Each row below holds a small network's activations on one input, seen along a few directions.
In each table, some parts of the input vary, and every possible input appears once, in random order.
Descriptions start from the smaller parts, as in this example, which fits no table here: one of 3 separate values, together with either a single point or one of 9 places around a ring or (one of 4 places along a line, together with one of 5 places around a ring).
Shared parts are said once, and a part with two or three values counts as separate values.
In the rows, 128 means zero.

Other details of the inputs shift rows strongly along three fixed directions, in all tables alike. That doesn't count.

Rows:
r1: [102 112 144 120 130 127 113 103 153  95 115 147]
r2: [128 105 139 101 146 116 142 117 136  99 110 145]
r3: [108 106 139 196 117 154 137 122 156 164 107 102]
r4: [112 124 125 118 145 142 133 111 138 107 118 141]
r5: [136 188  96 111 140 144 133 128 108 125 164 135]
r6: [ 51 113 120 156 132 132 113  94 198 102 118 127]
r7: [123 115 152 106 139 119 145 121 131  88 112 140]
r8: [134 131 120  91 147 131 134 119 118 105 128 151]
r9: [136  91 154 134 110 133 135 136 109 147  99 133]
r10: [184 116 161 109 116 114 142 156  76 131 125 131]
r11: [145 121 124  67 141 107 138 133 102  94 132 148]
r12: [178  76 174 123 110 129 136 151  81 133 111 117]
r13: [107  87 135 196 112 154 131 126 147 170 104  97]
r14: [127  85 169 175  99 149 133 140 115 162  93 115]
r15: [115 237  48 129 144 125 117 122 150 127 189 121]
r16: [122 141 123  92 142 124 139 128 118  88 141 136]
r17: [154 158  99 179 104 149 105 150 125 200 157 104]
r18: [156 144  99 183 100 140 107 160 123 202 160  91]
r19: [ 86 110 124 118 132 123 138 121 148 109 113 135]
r20: [138 141 119  94 155 120 141 118 128  95 135 143]
r21: [ 95 104 140 129 131 129 113 107 166 101 108 143]
r22: [166 115 169  98 135 119 127 132  87 140 112 124]
r23: [210 107 161  98 104 102 113 163  59 129 142 128]
r24: [123 107 137 100 140 111 144 120 135 102 107 147]
r25: [160 206  80 130 141 133 121 142  94 191 183  95]
r26: [131 166 104  91 134 109 117 133 121  90 155 132]
r27: [ 59 124 123 153 128 147 135 110 169 124 105 135]
r28: [ 40 109 122 151 130 136 139 110 184 110 103 127]
r29: [124 195  67 100 149 137 131 120 122 130 166 146]
r30: [204 109 141  79 126 113 135 155  60 128 138 134]
r31: [136 118 130  89 136 108 115 128 130  89 136 142]
r32: [ 95 126 131 121 144 147 135 108 149  97 116 140]
r33: [ 74 133 120 117 141 129 139 119 153  89 125 135]
r34: [125 198  69 102 148 122 140 127 128 129 169 141]
r35: [168 110 158 126 113 107 118 140 106 127 126 129]
r36: [140 102 151 164 103 130 140 145 116 168 107 115]
r37: [103  92 148 206 103 138 115 113 171 167 103 106]
r38: [125 198  71 205 107 161 101 133 134 207 177 100]
r39: [133 145 141  86 159 105 136 116 125 112 125 130]
r40: [161  91 154 170 100 122 117 151 131 173 114 106]
r41: [105 117 132 120 140 112 120 110 170  95 119 141]
r42: [154 103 163 140 100 125 113 140 107 135 107 121]
Description of these inputs: one of 3 separate values, together with either a single point or one of 5 places along a line or one of 8 places around a ring.
Question: The inputs of r19 and r9 match in every part but the choice among 3 separate values. If r18 is changed in the same way as r19 into r9, which row does it become?
Answer: r17
Question: Change only the choice among 3 separate values in r28. List by row number the other rows that result.
Answer: r27, r36
Question: Change only the place on the ring of 8 in r3. List by row number the other rows that result.
Answer: r2, r7, r10, r20, r24, r34, r36

Rows:
r43: [ 68  63 155 189 104 138 118 120 187 127  88 101]
r44: [229 125 129 132  96 118 101 166  65 194 153 111]
r45: [ 98 145  87 168 115 160 136 130 125 163 149 122]
r46: [132 168 100  73 157 105 147 136 114 100 140 143]
r47: [108 116 140  64 160 100 152 129 135  70 110 153]
r48: [ 65  69 167 187 124 170 136 110 172 140  71 115]
r49: [218 140 139 128 101 119 142 165  54 201 137 107]
r50: [146 184  88 148 135 164 127 120 100 170 162 118]
r51: [ 48 113 103 178 134 138 148 108 182 144 116 114]
r52: [135 171 110  74 159 141 137 124 107  93 148 150]
r53: [184 151 123 145 110 131 142 156  86 203 147 105]
r54: [ 57 116 111 180 121 144 116 116 196 127 126 104]
r55: [158 154 102  93 146 121 136 126 137  77 162 163]
r56: [ 62 128 116 179 150 145 140  86 184 147 102 105]
r57: [148  53 182  92 128 101 141 117 141  42  78 170]
r58: [ 93 192  84  77 159 115 122 117 155  54 181 146]
r59: [120 188  70  87 164 122 136 108 166  56 172 170]
r60: [142 171 111  71 170 115 147 123 115  99 142 137]
r61: [120 115 150  65 174 108 148  99 132  70 113 148]
r62: [177 155 135  60 140  93 109 130  96  91 152 156]
r63: [135 186  88 141 118 159 132 137 109 174 162 126]
r64: [ 94 195  82  78 156 111 121 115 152  53 173 145]
r65: [135  54 191  72 135  90 112 115 139  65  86 164]
r66: [ 78 176  82 176 135 150 142 117 175 182 148 106]
r67: [ 61  63 160 183 125 137 147 126 183 147  70 110]
r68: [131 180  82 143 126 158 131 152 107 169 164 125]
r69: [ 27 211  36 176 145 171 131 107 190 146 150 124]
r70: [ 80 181  79 182 137 175 130 111 156 165 135 109]
r71: [142 154  95  72 143 108 112 130 126  89 156 142]
r72: [112 155  89 171 112 140 112 135 149 155 153  98]
r73: [120 154  95  79 142 133 142 129 103  92 163 159]
r74: [ 79 190  60  73 159 133 142 108 133  70 169 166]
r75: [ 73  74 169 190 113 133 106 106 192 142  87 119]
r76: [173  47 203 162  77 115 119 157  92 141  85 102]
r77: [123  70 203  83 123  92 125 124 128  46  86 145]
r78: [ 54 134 128 187 119 139 115 110 191 125 121 106]
r79: [188 154 122 150 114 160 130 154  68 189 143 108]
r80: [180  30 191 149  85 118 111 158 102 157  86 107]
r81: [ 64  79 173 195 105 136 117 117 185 127  91 104]
r82: [169  88 143 143  98 119 109 149 108 156 113 109]
r83: [183  52 207 157  85 110 106 143  97 162  80 117]
r84: [ 55 137 124 188 116 135 115 107 189 124 114 105]
r85: [153 172  78 144 120 128 100 134 126 173 164 115]
r86: [123 102 140  61 148  98 112 114 147  64 120 160]
r87: [125  63 191  80 142 125 140 101 111  64  71 157]
r88: [147 162 106  73 148 102 105 119 128  97 156 156]
r89: [111  59 185  77 132 120 144 133 118  64  73 163]
r90: [167 155 129  51 146  99 150 136  92 104 141 149]
r91: [114 169 110 177 118 134 106 124 147 161 155 112]
r92: [ 91  62 152 203 109 143 134 109 195 121  79 128]
r93: [173  91 158 147 106 120 103 142 114 168 124 123]
r94: [ 59  73 162 182 105 158 138 108 172 144  66 125]
r95: [145 180  91 148 138 168 128 123 103 172 169 118]
r96: [ 58 135 127 189 122 134 109 101 192 132 116 117]
r97: [150 184  97 151 122 130 101 132 126 172 171 118]
r98: [114  47 180  76 137  91 157 121 121  65  78 153]
r99: [170  96 163 145 130 132 141 132  98 171 116 105]
r100: [183  31 196 149  90 117 106 152 105 166  90 115]
r101: [107 160  91 165 132 137 141 139 142 175 135 106]
r102: [170 157 143  66 138  96 114 136  95  85 161 154]
r103: [177 150 132  55 165 105 145 120  83  98 143 142]
r104: [120  99 137  62 146 102 117 123 146  58 124 153]
r105: [ 88 190  61  69 170 106 151 108 140  76 164 153]
r106: [ 60 132 116 177 149 145 144 100 187 145  96 103]
r107: [168 102 161 143 127 131 144 145 101 168 108 103]
r108: [129 172  72 148 115 151 134 137  96 163 163 125]
r109: [208 134 132 134  97 142 132 180  41 188 139 119]
r110: [125  55 184  78 121  94 125 127 130  47  82 142]
r111: [ 73 177  81 177 124 173 132 116 163 173 148 121]
r112: [230 133 134 136  97 114  99 160  63 195 149 116]
r113: [118 118 151  63 173 111 152 115 138  68 112 146]
r114: [207 119 129 135 105 121 146 171  51 193 156 108]
r115: [157 106 155 143  95 144 135 142  89 166 103 125]
r116: [138 167 110  75 161 141 135 109 103  93 153 152]
r117: [183 147 125 161  95 131 114 165  86 172 165  96]
r118: [221 147 149 145  91 113 106 162  55 182 152 110]
Question: The inputs of r115 and r111 match in every part but one. If r84 is changed in the same way as r115 into r111, which row does it become?
Answer: r81
Question: The inputs of r95 and r116 match in every part but one. If r93 is changed in the same way as r95 into r116, which row does it become?
Answer: r65
Question: Describe the family of inputs behind these rows.
Answer: one of 4 places along a line, together with either a single point or one of 8 places around a ring or (one of 2 separate values, together with one of 5 places along a line)
Question: Start at r117 and move only the place on the ring of 8, one step at a time. The first step leads to r78. Which rows follow, in order?
Answer: r91, r97, r65, r86, r80, r43
Question: Start at r61 and move only the place on the line of 5, one step at a time. The first step leads to r107. Which rows follow, in order?
Answer: r53, r47, r51
Question: Change only the choice among 2 separate values in r108. List by row number the other rows that result.
Answer: r105
